These are the activations of a small neural network, seen along a few directions. Each row is one input.
In each table, some parts of the input vary, and every possible input appears once, in random order.
Descriptions start from the smaller parts, as in this example, which fits no table here: one of 5 places around a ring, together with either a single point or one of 11 places around a ring or (one of 3 separate values, together with one of 4 places along a line).
Shared parts are said once, and a part with two or three values counts as separate values.
(in the rows, 128 means zero)

Other details of the inputs shift rows strongly along three fixed directions, in all tables alike. That doesn't count.
To show where, the next rows are all for the same input, with only those details redrawn:
[129 101 128 170  61 178 132 139 120 166  74 122 174]
[126  96 115 129 121 150 167 110 122 207 132  60  88]
[135  99 116 117 133 133 148 114 128 166 134  77  84]
[139  93 112 123 136 127 154 120 134 169 142  63  82]
[161 122 127  84 155 111  94 112 134  87 123 171 100]
[155 120 127 102 127 131  94 115 124 101 105 179 126]
[146 111 132 136  88 154 103 131 125 114  83 168 163]
[142 119 134 123  99 162 112 114 115 143  83 171 147]

Rows:
R1: [ 98 112 138 149  72 136 166  86 104 161  37 215 177]
R2: [140 124 128 150 128  86  98 158 144  69 154 123 159]
R3: [135 104 130 187  96  91 125 187 157  86 153  65 180]
R4: [102 122 113 138 130 159 181 129 126 208 147  83 103]
R5: [108 144 151 100 162 125 134  81 110 177 152 123  91]
R6: [147 137 111 146 145  63 118 165 149  71 164  74 127]
R7: [119 104 127 172  61 148 114 168 133 131  90 118 161]
R8: [123 132 127  93 170 130 136  81  97 174 153 122 104]
R9: [139 120 138 158 146  69 112 147 157  65 176  73 124]
R10: [133 136 149 148  79 149  96 123 131 117  87 177 136]
R11: [118 139 121  84 162 115  98 113 140  80 150 177 117]
R12: [113 166 136 107 163 123 136  86 101 169 137 122  90]
R13: [128 124 127 119 142 125 132 151 139 102 148 136 122]
R14: [128 154 125  84 167 128 143  89  93 168 136 121 104]
R15: [175 108 118 102 161  75  97 141 157  47 153 125  92]
R16: [151 104 111 131 159 105 153 153 148  95 179  76 105]
R17: [121 128 113 101 137 138 129  94 117 197 128 136  68]
R18: [148 136 132  98 148 139 117 123 125  92 132 188 139]
R19: [124 112 124 165 135 120 172 150 156 140 174  43  94]
R20: [145 120 114  82 167 126 121  86 119 149 133 145  69]
R21: [118 152 145 166  93 137 125 137 118 129 101 120 173]
R22: [113 138 149 120 116 133  98 127 111 117 111 173 170]
R23: [102 137 136 149 131 157 182 125 119 206 129  66  98]
R24: [136 167 135 103 143 105 100 124 111 105 125 173 141]
R25: [126 153 138 124 124 148 116 149 113 114  94 177 157]
R26: [143 141 118 126 148 105 121 129 112  97 139 112 138]
R27: [121 126 144 164 100 153 141 148 145 125 126 129 153]
R28: [146 159 132  91 174 106 107 137 131  94 135 179 114]
R29: [104 141 122  83 154 138 140  95 135 167 152 137  99]
R30: [123 146 145 100 146 121  98 106 147  80 145 173 125]
R31: [114 149 145 172  97 177 144 134 110 169  85 139 160]
R32: [127 145 123  89 162 111 100 113 148  89 152 177 120]
R33: [102 142 117 126 139 126 156 123 101 182 141  75 106]
R34: [102  90 128 204  43 122 183 125 123 147  45 146 193]
R35: [122 147 128 131 122 116 119 146 114 109 123 125 150]
R36: [140 145 124 130 150 112 129 154 134 112 133 127 123]
R37: [133 145 122  91 180 142 152 101 102 169 132 131  93]
R38: [127 145 134 123 112 153 117 138 132 118 111 195 160]
R39: [115 140 132  91 137 131 101 120 137  90 133 184 140]
R40: [ 96 133 144 158  83 181 132 112 131 161 104 143 173]
R41: [163 129 127 125 147  68  89 135 168  45 158 122  68]
R42: [137 114 118 192 103 108 137 213 151  76 134  62 162]
R43: [122 138 148 117 112 162 112 102  94 151 102 178 180]
R44: [119 126 118 130 145 158 185 124 110 198 128  68 111]
R45: [132 101 117 186  95 115 138 203 164  69 150  73 160]
R46: [112 128 131 134  82 166 100 123 107 154  75 183 142]
R47: [115  94 108 140 134 129 178 132 148 158 173  25 116]
R48: [149 136 124  89 145  98  84 122 141  97 129 179  91]
R49: [113 128 115  85 166 146 144  82 123 161 153 127 101]
R50: [126 103 130 189  90 103 117 184 141  81 145  75 181]
Describe the family of inputs behind these rows. -> one of 2 separate values, together with either a single point or (one of 4 places along a line, together with either a single point or one of 5 places around a ring)
Changing only the choice among 2 separate values turns R4 into R38. The same change can be made to R17. Which row results? -> R48
Changing only the choice among 2 separate values turns R45 into R13. The same change can be made to R33. Which row results? -> R35
Which other rows does R49 become when the place on the ring of 5 takes its other values? List them by row number. -> R8, R16, R26, R37
Start at R24 and move only the place on the ring of 5, one step at a time. The first step leads to R28. Which rows follow, in order? -> R38, R29, R3
Which other rows does R10 become when the place on the line of 4 takes its other values? List them by row number. -> R7, R15, R48
